Here are a small network's activations along a few directions, averaged over the inputs that share one value of a field.
Values that are neighbours, or in one group, have similar rows; names and order tell nothing.
(in the rows, 500 means zero)
Strong random noise was added to every row along 16 fixed directions; ignore it. To show where, here is one row again and again, with new noise each time:
[589,547,503,411,273,533,519,286,448,475,339,556,614,420,517,665,548,439,591,685,478,565,676,383,426,381,456,503,690,423,661,443]
[489,331,182,710,762,353,532,502,504,462,545,719,686,555,539,549,533,576,387,474,391,344,729,540,712,583,539,584,554,290,316,438]
[619,610,554,466,590,679,412,839,340,388,247,477,630,360,635,801,561,375,606,732,567,449,442,289,590,405,489,335,707,532,860,523]
[626,466,515,525,329,600,575,493,528,669,534,442,371,478,510,499,538,454,424,616,482,503,435,507,408,319,515,376,451,560,507,531]
[457,584,656,398,515,540,258,469,417,401,328,540,439,555,483,590,376,495,639,535,628,791,497,338,506,474,505,538,521,524,495,536]
[527,272,661,683,765,605,684,413,580,426,461,574,634,372,289,714,329,532,639,259,362,431,375,631,516,701,403,484,370,560,357,515]
[532,521,307,545,543,392,626,707,456,449,470,661,468,478,637,463,572,628,508,662,487,387,743,525,568,577,553,578,606,378,585,385]
[703,569,554,612,481,462,476,694,477,648,423,447,332,482,563,452,722,669,468,544,564,245,393,473,505,421,401,457,568,468,642,545]
[404,563,402,494,459,581,452,659,550,504,516,552,580,514,405,679,487,570,694,511,544,688,704,463,479,341,392,449,480,506,453,579]
[592,722,522,507,552,523,543,468,583,709,723,243,639,378,277,306,314,460,531,464,527,512,376,573,371,329,556,379,516,616,451,445]
[441,370,371,494,452,496,552,578,637,631,640,501,467,384,540,471,437,204,359,535,500,627,530,590,483,451,527,455,417,596,615,543]
[385,227,446,617,143,602,547,406,781,560,397,591,622,507,262,663,384,431,579,461,413,638,554,543,539,402,378,252,562,518,600,509]
[559,394,543,700,430,428,455,553,571,560,300,465,422,666,584,681,532,401,447,513,471,468,467,675,578,601,292,591,410,443,665,454]
[660,527,417,552,715,643,554,488,419,438,301,669,245,734,667,690,223,334,524,414,613,106,576,715,470,684,426,605,532,255,179,267]
[403,197,376,628,273,440,480,610,745,625,450,647,273,477,518,383,562,416,355,452,520,470,495,551,607,519,487,359,533,507,667,549]
[520,829,370,484,490,421,267,575,308,507,403,483,269,819,703,525,542,595,579,702,632,692,809,517,476,360,518,707,443,360,327,421]
[543,474,673,643,679,545,406,427,468,494,367,366,604,595,510,615,345,465,466,500,470,601,278,450,578,612,496,605,404,482,384,360]
[283,833,456,293,417,550,575,405,522,323,660,339,791,509,407,408,372,456,638,519,475,569,576,467,398,463,632,466,543,575,449,427]


Rumad, 21 values:
z12: [540,400,425,465,466,574,558,489,450,432,461,672,435,413,567,692,651,388,528,485,454,389,635,518,468,450,440,411,509,519,571,673]
z2: [587,450,534,556,616,588,536,562,478,463,395,439,586,384,542,651,525,306,421,504,466,244,337,517,601,485,517,351,582,542,707,547]
z5: [453,541,577,492,458,425,511,373,481,443,550,393,509,677,540,454,501,506,434,494,419,586,425,584,473,594,492,632,341,543,446,487]
z20: [555,684,655,382,281,656,361,466,410,599,502,277,331,680,612,442,644,565,437,570,587,495,278,310,363,321,482,478,428,525,355,522]
z19: [803,667,633,534,684,454,281,186,240,570,314,502,437,365,357,517,527,594,696,486,543,576,592,445,428,292,539,487,693,486,497,566]
z1: [522,415,454,387,406,585,733,563,544,595,680,467,941,375,507,620,475,627,412,742,434,665,489,186,440,408,420,611,534,419,470,348]
z14: [656,468,480,630,529,557,554,564,525,774,641,335,566,382,491,412,502,548,389,610,454,571,372,415,464,363,566,464,453,517,398,372]
z18: [540,555,587,492,306,553,471,399,569,568,439,444,441,488,371,509,446,483,655,389,567,433,496,613,395,508,364,437,569,457,538,439]
z7: [450,488,378,414,466,398,502,651,463,378,452,641,519,484,581,398,514,523,486,547,565,362,620,506,591,673,535,501,728,372,678,390]
z21: [735,823,639,644,743,344,345,425,233,454,460,315,716,463,232,479,513,732,721,627,364,696,537,571,560,290,657,356,536,664,652,633]
z9: [659,295,498,558,635,436,414,275,447,618,484,531,616,433,440,699,496,251,382,478,436,612,510,572,542,372,393,508,482,517,600,666]
z4: [568,389,605,425,627,408,625,228,505,436,608,511,943,385,373,566,426,536,462,371,418,374,412,454,490,733,346,698,580,366,470,399]
z15: [504,623,278,425,379,414,382,654,555,638,674,502,578,745,540,539,603,571,424,483,632,394,645,506,491,375,236,588,497,311,400,548]
z17: [205,259,318,531,570,462,445,635,772,604,635,597,583,381,354,408,416,463,462,306,579,681,561,455,632,465,477,459,518,514,458,556]
z16: [477,689,456,467,500,534,557,514,391,308,374,452,508,626,590,467,337,425,592,568,489,348,567,654,504,680,629,494,613,428,514,238]
z8: [547,503,380,558,613,582,528,608,476,672,623,430,544,434,534,642,488,442,479,639,484,722,617,468,467,297,522,548,354,522,363,498]
z3: [829,397,317,582,626,549,673,443,194,556,549,646,597,436,577,844,715,528,494,769,282,546,827,588,453,248,480,493,439,460,443,642]
z13: [726,395,380,555,540,565,565,367,448,659,490,509,723,365,469,619,399,349,434,616,440,456,570,505,489,413,481,461,698,371,505,322]
z10: [406,532,616,465,410,713,505,433,548,412,480,375,410,489,387,417,481,410,570,301,470,339,260,536,437,465,597,196,511,689,482,602]
z11: [304,658,511,546,697,632,399,522,453,412,410,329,720,346,536,594,548,554,688,491,491,669,532,269,544,482,618,584,539,516,396,369]
z6: [530,495,618,598,704,447,486,773,446,456,436,469,396,561,427,485,346,616,558,539,506,636,406,643,613,558,552,462,382,612,582,529]
Rumad is arranged as a 3 by 7 grid.
Which values are neighbours of z11? Give them in the order they are listed.
> z1, z9, z8, z6
Which values are neighbours of z16? Give them in the order they are listed.
> z20, z4, z15, z13
Which values are neighbours of z12? Give them in the order they are listed.
> z5, z14, z21
A value of Rumad combines one of 3 hidden first parts with one of 7 second parts; all combinations occur once.
Changing only the second part turns z3 into z17. z20 has the same second part as z3; what does that change turn z20 into?
> z6
Changing only the second part turns z19 into z7. z21 has the same second part as z19; what does that change turn z21 into?
> z18
Changing only the second part turns z12 into z8. z5 has the same second part as z12; what does that change turn z5 into?
> z11

Roke, 21 values:
c10: [266,502,488,379,545,405,416,589,620,396,595,550,480,543,451,377,347,424,546,287,600,597,498,563,517,676,437,583,433,562,517,553]
c14: [589,474,524,569,494,523,729,639,562,568,531,502,566,424,500,578,633,712,567,456,466,260,497,522,421,593,289,599,495,422,498,432]
c21: [578,476,433,568,361,630,632,651,551,634,503,359,723,482,612,679,708,526,388,663,434,345,412,339,492,357,362,471,548,428,586,423]
c6: [357,645,460,629,628,525,310,592,489,442,450,399,514,559,495,640,667,516,668,329,498,520,584,558,549,473,419,508,393,535,434,617]
c12: [600,524,505,343,516,400,481,253,336,370,621,572,759,571,445,661,498,364,427,603,381,633,588,530,485,386,485,497,440,553,566,740]
c7: [332,492,368,540,442,450,592,594,540,442,575,519,470,417,576,374,659,570,510,522,419,509,636,527,538,572,633,499,470,534,532,478]
c16: [527,507,650,479,516,565,459,458,398,449,460,430,509,612,518,525,384,569,483,594,497,641,363,423,513,556,570,550,426,492,362,395]
c9: [537,545,537,668,630,524,400,735,529,615,467,406,362,411,387,464,581,554,631,341,553,418,422,621,526,441,441,339,500,605,593,609]
c15: [449,389,561,486,390,408,475,517,685,556,415,602,432,278,390,449,582,530,587,350,593,459,516,463,499,531,347,479,643,518,765,596]
c1: [582,618,538,387,393,390,488,252,449,416,433,472,705,464,482,437,496,432,466,580,480,385,490,427,490,509,529,507,737,445,714,443]
c5: [519,499,522,565,570,435,344,314,461,444,445,508,600,536,420,545,550,487,487,438,452,496,478,470,596,433,537,442,523,504,495,625]
c17: [665,572,575,549,548,428,337,372,364,566,448,421,466,462,390,369,404,478,508,615,492,690,463,520,531,372,672,375,584,577,591,509]
c3: [581,453,536,483,598,514,615,451,482,489,485,605,431,482,454,515,332,515,548,481,504,486,538,581,451,565,502,546,501,482,416,442]
c8: [436,608,450,334,517,523,392,629,499,469,553,511,564,551,590,539,565,473,445,481,646,400,476,316,502,429,411,531,566,437,501,582]
c2: [612,514,401,602,545,544,474,690,439,554,564,464,516,510,530,496,680,549,381,588,449,323,414,451,596,300,594,261,512,551,543,659]
c13: [546,361,470,536,429,535,473,322,552,658,465,568,392,439,540,510,479,430,450,512,524,619,561,426,433,457,485,583,507,428,374,411]
c20: [308,462,503,467,576,536,427,469,464,370,593,501,783,568,431,631,610,686,501,521,404,759,499,246,606,370,544,514,380,550,324,680]
c19: [541,620,612,511,726,343,402,513,373,455,484,407,521,426,550,455,620,519,530,428,528,473,462,558,527,631,456,675,484,518,641,546]
c11: [604,386,505,535,370,310,454,383,470,494,444,619,570,627,446,427,615,728,392,561,446,448,499,433,598,492,446,493,622,394,589,549]
c18: [523,498,353,438,568,516,540,300,457,442,500,533,703,481,615,587,450,263,347,581,464,338,552,423,548,491,582,539,623,366,453,395]
c4: [505,385,523,544,392,563,502,127,478,463,488,481,596,494,375,577,540,406,492,444,338,515,493,556,493,414,569,358,491,540,423,583]
Roke is arranged as a 3 by 7 grid.
Which values are neighbours of c1? Give them in the order they are listed.
> c21, c8, c2, c13
Which values are neighbours of c9? Give them in the order they are listed.
> c17, c19, c11
Which values are neighbours of c18? Give them in the order they are listed.
> c15, c5
Which values are neighbours of c6? Give them in the order they are listed.
> c14, c12, c7
What is the length, in steps, of the shortest route from c16 to c20?
> 8
A value of Roke combines one of 3 hidden first parts with one of 7 second parts; all combinations occur once.
Changing only the second part turns c6 into c18. c14 has the same second part as c6; what does that change turn c14 into?
> c15
Changing only the second part turns c19 into c9. c16 has the same second part as c19; what does that change turn c16 into?
> c7
Changing only the second part turns c21 into c3. c1 has the same second part as c21; what does that change turn c1 into?
> c8
